A small network was shown many inputs. Here are its activations along a few directions, one row for each input.
In each table, some parts of the input vary, and every possible input appears once, in random order.
Descriptions start from the smaller parts, as in this example, which fits no table here: line(4) and (point or ring(11) or (values(3) and ring(5))).
Shared parts are said once, and a part with two or three values counts as separate values.
In the rows, zero is written as 128.

Other details of the inputs vary at random and push rows far along two fixed directions, the same in every table; ignore that.

Rows:
row 1: [103 148 151 178 148 116 145 131 103 139 134 149 129 147 143]
row 2: [117 130 132  84 168 156  90 107 123 150 132 131 107 112 127]
row 3: [136 102  97  98 134 167 107 125 127 136 110 120 145 141 105]
row 4: [123 141 132 120 126 142 129 111 113 126 124 132 134 116 128]
row 5: [103 198 190 180 119  87 179 158 108 173 150 129 116 150 168]
row 6: [146  89  82  86 125 140  98 129 133 140 101 109 139 132 106]
row 7: [124 155 152  79 143 115 125 135 117 184 139 116 106 129 108]
row 8: [116 151 133 183 115 130 161 132 116 120 120 135 149 143 146]
row 9: [120 189 140  90 166 139  82 121 131 216 140 108  83 115 191]
row 10: [136  72  81 172  97 115 149 141 138  72 106 130 161 140 125]
row 11: [109 199 163  78 188 119  73 113 112 235 145 116  67 108 177]
row 12: [117 125 123 197  93  94 166 150 121 108 103 126 160 143 143]
row 13: [149  92  95  74 124 151 120 142 147 131 127 106 129 140  96]
row 14: [159 118 122  97 124 172  85  88 139 109 126 136 138 119  89]
row 15: [121  88 110 170  99  85 158 133 118  79 104 142 157 124 107]
row 16: [133  81  97  78 123 125 102 110 137 100 106 123 131  90  98]
row 17: [157  67  77  49 108 165 119 121 168  78 120 101 130 102  85]
row 18: [149  99  79  70 135 150  88 115 140 136 115 107 124 113 123]
row 19: [141  86  93  76 111 134 106 109 138 100 102 117 133  93 106]
row 20: [ 92 169 171 208 120  64 164 150  98 153 122 142 137 141 161]
row 21: [120 191 150  96 185 153  90 120 103 220 142 129  93 142 156]
row 22: [133 102 111 165 106 123 170 155 147  89 140 127 140 150 133]
row 23: [129 126 116 118 150 123 104 130 124 145 129 126 115 124 148]
row 24: [128 170 142 111 148 137 129 140 139 171 163 112  96 134 168]
row 25: [135  95 103  72 123 167 106 101 134 100 110 125 136  99  99]
row 26: [108 154 152 190 104  81 162 145 103 141 112 133 144 139 153]
row 27: [126 178 137  87 148 156 103 118 110 202 118 111 120 134 130]
row 28: [118 174 162  68 157 127 113 123 132 183 157 116  82 105 141]
row 29: [112 159 163 152 116 110 165 142 135 121 151 128 112 119 163]
row 30: [141 183 163 138 137 147 102 102 120 167 137 142 123 142 129]
row 31: [119 134 129 176 136 100 137 146 116 137 126 138 127 145 158]
row 32: [121 189 185 220 111  86 139 137 116 157 130 145 136 154 164]
row 33: [130 120 152 221  93 125 153 130 127  75 118 159 175 157 112]
row 34: [134 108 125 148  93 108 176 142 131  86 130 130 141 134 111]
row 35: [130 143 126 108 122 113 118 115 115 146 118 119 121 108 138]
row 36: [139 117 157 206  83 106 171 149 146  75 138 146 157 157 111]
row 37: [133  65  91 122 124 113 119 121 129  81 111 131 140 114 101]
row 38: [135  86 112  68 143 142 113 126 149 107 141 119 107 110 101]
row 39: [114 172 149 126 173 149 105 124 112 176 146 135 106 134 164]
row 40: [120  83 126 198 106 104 183 174 137  67 134 141 154 160 124]
row 41: [144 122 151 208  85 106 174 141 149  68 146 149 149 152 118]
row 42: [146 150 144  88 141 176  72  89 143 142 134 134 116 112 117]
row 43: [129 117 111  91 155 138  87 125 136 145 125 122 107 112 146]
row 44: [108 180 162 177 125 116 157 127  99 151 129 142 132 139 156]
row 45: [140  84  91  68 125 123 100 106 126 112 106 120 133  96  86]
row 46: [117 145 137  68 159 154  92 101 121 159 128 128 110  99 120]
row 47: [133 126 107 106 126 161 120 111 128 119 118 119 139 117 120]
row 48: [144 127 106  73 122 122 105 109 115 157 105 114 122 113 107]
row 49: [147  84  90  65 128 165 113 131 167 102 138 108 117 115 116]
row 50: [154  91 114 184  82 108 135 119 141  64 109 146 164 136 101]
row 51: [123 195 183 220 114  91 135 125 123 141 145 147 124 136 182]
row 52: [119 189 152  98 176 118  86 136 103 239 131 116  91 141 163]
row 53: [108 166 154 124 170 135 110 115 105 170 143 136 107 127 148]
row 54: [107 185 171 194 113  97 184 165 122 154 145 122 127 156 170]
row 55: [106  76 125 210 111 112 170 146 114  60 110 156 174 153 106]
row 56: [103 173 160 182 148  79 139 138 100 173 135 139 111 143 170]
row 57: [143  93 110 102 101 128 150 128 140  81 132 120 135 114  99]
row 58: [133  87  98  81 154 177  90 115 140 108 122 131 126 115 113]
row 59: [ 93 150 165 203 123 101 167 142  99 126 123 152 152 145 137]
row 60: [125  91 124 158  99  98 179 145 132  71 131 139 147 132  98]
row 61: [131 137 133  73 163 150 103 136 146 156 155 116  88 120 144]
row 62: [163  91 105  89 109 148  78  96 158  94 112 127 133 102  95]
row 63: [107 112 135 204 128 125 157 153 114 100 121 151 158 159 137]
row 64: [125 180 134 118 136 119 115 121 119 181 126 109 110 116 167]
row 65: [145  95  99 106 103 139 150 133 151  83 131 111 137 119 107]
row 66: [107 177 159 118 156 131 118 111 103 170 138 136 114 116 142]
row 67: [116 161 157 172 144 107 159 160 125 149 159 135 108 156 165]
row 68: [134  58  89 118 110 138 138 114 123  62 101 143 167 121  64]
row 69: [136 100 109 162  89 117 181 149 144  73 127 123 150 140 115]
row 70: [123 107 132 154 126 103 162 147 129 102 143 136 126 144 116]
row 71: [133  97  96 175  88 105 160 137 130  81 100 126 161 132 125]
row 72: [129 141 137 111 154 133 127 143 135 146 159 123 100 133 147]
row 73: [ 97 160 179 202 133  81 178 166 113 144 153 140 121 160 157]
row 74: [133 129 122  80 130 152 109 112 108 155 106 122 137 126  94]
row 75: [148  85 100  40 149 146 102 118 141 123 140 113 106 112  82]
row 76: [134 133 107  84 129 139 100 114 140 146 113 106 116 101 141]
row 77: [128 123 109  90 149 178  96 115 142 136 128 121 121 117 141]
row 78: [118 173 138 126 157 156 112 122 121 173 143 125 114 133 169]
row 79: [166  94 118  78 110 160 100 109 172  86 140 124 122 110  86]
row 80: [131 100 121 107 118 118 147 130 137  92 139 126 128 112  99]
row 81: [128  82  94 180 107 144 156 137 133  67 114 141 168 148 121]
row 82: [134 121 104  73 135 176 100 105 140 127 115 114 127 105 119]
row 83: [154 155 155 114 122 138 114 116 148 134 158 127 110 126 120]
row 84: [131  64  94 122 121 108 120 132 121 100  98 129 150 131  86]
Each input here is: values(3) and line(4) and (point or ring(6)).
Changing only the values(3) part turns row 1 into row 70. The same change can be made to row 46. Which row results? -> row 28
Changing only the values(3) part turns row 25 into row 29. The same change can be made to row 68. Which row results? -> row 60
Change only the values(3) part in row 37. List by row number the other rows that result. -> row 53, row 75
Which other rows agree with row 59 in the values(3) part and the line(4) part? List them by row number. -> row 3, row 27, row 33, row 55, row 63, row 74
Change only the ring(6) part in row 15. List by row number the other rows that result. -> row 10, row 31, row 48, row 56, row 71
Which other rows agree with row 4 in the values(3) part and the line(4) part? List them by row number. -> row 14, row 39, row 47, row 53, row 66, row 78

Rows:
row 85: [131  65  98 150 103 123 150 144 123  70 100 131 168 139  92]
row 86: [131 175 154 155 125 119 145 138 126 160 146 130 117 149 154]
row 87: [116 160 139 182 126 119 131 124 123 135 129 134 136 131 170]
row 88: [105 161 161 194 128 108 171 150 103 141 141 143 136 157 157]
row 89: [142 149 131 102 129 150 119 120 125 152 133 122 124 133 125]
row 90: [132 128 123 110 135 119 120 139 118 158 119 118 123 142 116]
row 91: [119  98 119 184  99 123 156 139 144  66 119 143 150 127 147]
row 92: [121 133 152 159 125 122 132 122 130 109 141 143 134 125 128]
row 93: [134 151 130  75 166 146  74 110 106 196 116 120 111 128 121]
row 94: [105 145 154 165 140 127 144 140 126 134 141 141 127 144 142]
row 95: [138  95 110  68 140 158 110 126 134 128 131 116 128 128  88]
row 96: [141 111 123 128 106 112 146 129 128 109 127 131 135 133 100]
row 97: [130  85  98  90 131 137 122 136 128 114 119 121 132 119 113]
row 98: [101 121 125 197 120 104 162 142 118 105 115 140 151 140 147]
row 99: [138  74 100 107 115 137 132 118 146  66 116 130 137 108  92]
row 100: [109 156 166 219 113  89 152 134 109 114 123 150 145 137 156]
row 101: [ 99 144 145 170 138 111 147 144 118 137 129 141 124 134 168]
row 102: [127 111 106 155 108 131 136 123 138  97 110 129 150 125 130]
row 103: [114 184 162 146 160 128 118 123  98 190 142 140 112 146 157]
row 104: [120 172 165 165 139 139 123 126 133 145 154 138 120 136 162]
row 105: [150  71 105  96 105 129 133 127 153  78 128 123 140 121  74]
row 106: [104 142 161 205 123  97 178 164 129 117 154 141 132 158 154]
row 107: [142 130 121  60 154 149  85 101 131 146 134 119 102 102 113]
row 108: [113 169 170 146 135 120 134 125 128 150 145 138 116 128 141]
row 109: [135 140 134  92 138 118 127 129 136 143 144 115  99 118 127]
row 110: [150  77  79 112 100 132 130 128 150  88 111 113 148 122 100]
row 111: [132 147 118 105 129 138 115 122 128 155 125 111 125 121 139]
row 112: [135 121 111  64 168 158  86 114 126 152 133 120 105 116 116]
row 113: [123 192 169 135 135  95 127 135 111 193 135 122 103 135 150]
row 114: [129 149 139  75 170 158  82 113 122 183 143 124 104 127 121]
row 115: [102 142 139 208 119  83 177 159 117 127 132 132 138 149 164]
row 116: [147 132 113  54 145 165  98 117 142 147 139 105 103 113 121]
row 117: [142  91 106  86 115 116 124 127 140 112 123 118 122 111 108]
row 118: [112 124 119 153 127 113 148 141 115 128 121 124 142 134 138]
row 119: [132 161 128  70 153 133  77  96 115 188 123 115 107 105 128]
row 120: [122 164 152 177 122 130 147 128 124 136 133 143 133 144 152]
row 121: [133  75 118 144  95 125 156 135 144  52 128 135 158 124  90]
row 122: [123 118 117 102 152 145 120 127 131 130 129 126 115 124 123]
row 123: [150  67  84 100 102 136 128 133 156  79 118 118 138 119 107]
row 124: [160 105  98  71 131 172  86  97 134 126 118 126 134 122  91]
row 125: [133 140 137 114 134 156 114 119 145 136 137 127 122 128 126]
row 126: [136 102 101  93 114 124 122 117 127 116 111 114 139 109 100]
row 127: [122 109 119 175  95  86 166 141 131  90 121 129 147 127 126]
row 128: [123 136 133 156 127 138 141 131 142 105 137 132 123 127 150]
row 129: [108 163 157 188 117 110 159 150 126 128 144 133 125 133 189]
row 130: [112 123 119 163 135 116 131 128 114 124 118 135 143 132 142]
row 131: [117 128 140 144 115 105 148 137 124 115 131 130 128 117 146]
row 132: [131 109 124 142 107 125 142 118 125  95 116 144 146 129  99]
row 133: [140 137 135 115 126 139 126 134 150 135 148 120 118 135 126]
row 134: [114 124 131 148 137 124 154 149 125 112 140 128 125 134 142]
row 135: [113 191 172 128 149 113 137 132 117 173 156 120  93 121 168]
row 136: [128 169 155 124 141 127 111 109 109 166 135 140 117 126 133]
row 137: [110 200 168 127 165 131 119 124 100 214 140 134 100 147 157]
row 138: [137 170 148  77 149 159 100 121 136 181 151 112 103 126 135]
row 139: [147 138 125  54 135 144 102 108 118 163 127 118 116 118  94]
row 140: [144  92 101  95 126 134 129 131 127 123 122 124 133 142  88]
row 141: [114  96 122 193 110 113 158 144 119  83 102 145 162 147 120]
row 142: [137 130 129 101 121 123 116 122 117 141 114 119 130 120 106]
row 143: [145 101 104 104 132 160 106 113 146  94 130 125 126 115 118]
row 144: [139  87  93  66 137 133 111 134 136 134 122 114 117 121 107]
row 145: [141 168 136  76 153 143 106 127 141 179 152 106  85 124 148]
row 146: [130 191 159 138 135 116 122 138 122 192 137 118 106 142 162]
row 147: [118  91 111 150 129 124 131 135 125  93 120 142 143 126 134]
row 148: [150 104 105 112 121 151  96 111 132 112 106 127 145 124 105]
row 149: [127 106 123 193  95 123 152 135 134  76 105 142 162 139 127]
row 150: [144  77 100 153  89 134 145 136 138  62 103 128 168 133 101]
row 151: [140  98 106  71 133 139  90 104 131 121 117 126 123  99 108]
row 152: [121 137 144 159 114 109 136 126 118 122 110 138 139 129 124]
row 153: [132 132 123 114 135 144 101 116 134 134 130 129 119 116 149]
row 154: [120 122 128 148 136 112 156 153 133 116 143 127 118 139 140]
row 155: [135  77  89 113 105 125 125 111 136  83  98 127 153 109  88]
row 156: [122 133 134 107 132 122 117 117 127 141 123 129 115 109 136]
Changing only one part turns row 103 into row 140. The same change can be made to row 148. Which row results? -> row 146
Changing only one part turns row 96 into row 139. The same change can be made to row 106. Which row results? -> row 95
What is each input in this table made of? -> values(3) and line(4) and ring(6)
Change only the line(4) part in row 143. List by row number the other rows that result. -> row 116, row 128, row 145
Change only the values(3) part in row 156. List by row number the other rows that result. -> row 91, row 101
A walk changes only the ring(6) part. It starts at row 126 and steps to row 131. List the rest of the walk in order. -> row 135, row 121, row 139, row 142
Change only the values(3) part in row 117. List by row number the other rows that result. -> row 123, row 144

Rows:
row 157: [108 210 179 136 164 125 115 126 104 211 147 131  99 138 169]
row 158: [150  94  93  59 129 147 104 121 132 136 113 111 129 126  82]
row 159: [129 108 122 170 112 133 140 130 130  91 119 141 154 139 123]
row 160: [105 112 135 218 108 102 171 143 121  74 121 150 158 137 148]
row 161: [118 146 145 146 136 115 137 136 115 146 133 134 125 140 136]
row 162: [144  99  95  84 131 154  93 109 134 123 108 121 135 116 103]
row 163: [148  80  85  47 137 147  89 111 130 129 107 114 128 111  80]
row 164: [113 104 132 207 104 109 184 157 149  53 146 141 142 133 159]
row 165: [106 217 185 149 154 113 121 123 104 205 146 133 100 131 177]
row 166: [132 144 142 116 131 134 131 131 147 129 153 122 107 120 144]
row 167: [134 103 113 136 105 114 145 133 131 102 116 124 144 128 110]
row 168: [135 148 137  82 150 151 113 128 144 156 156 116  96 124 137]
row 169: [133 126 124 101 130 125 117 118 122 139 123 125 124 122 111]
row 170: [139 128 123 119 122 140 110 113 130 128 118 128 134 122 119]
row 171: [125 101 109 149 110 111 150 141 127 100 115 128 145 132 123]
Changing only one part turns row 157 into row 165. The same change can be made to row 168. Which row results? -> row 166
What is each input in this table made of? -> values(3) and (point or line(4))
Change only the values(3) part in row 169. List by row number the other rows that result. -> row 161, row 163
Which other rows agree with row 163 in the values(3) part? List them by row number. -> row 160, row 162, row 164, row 171
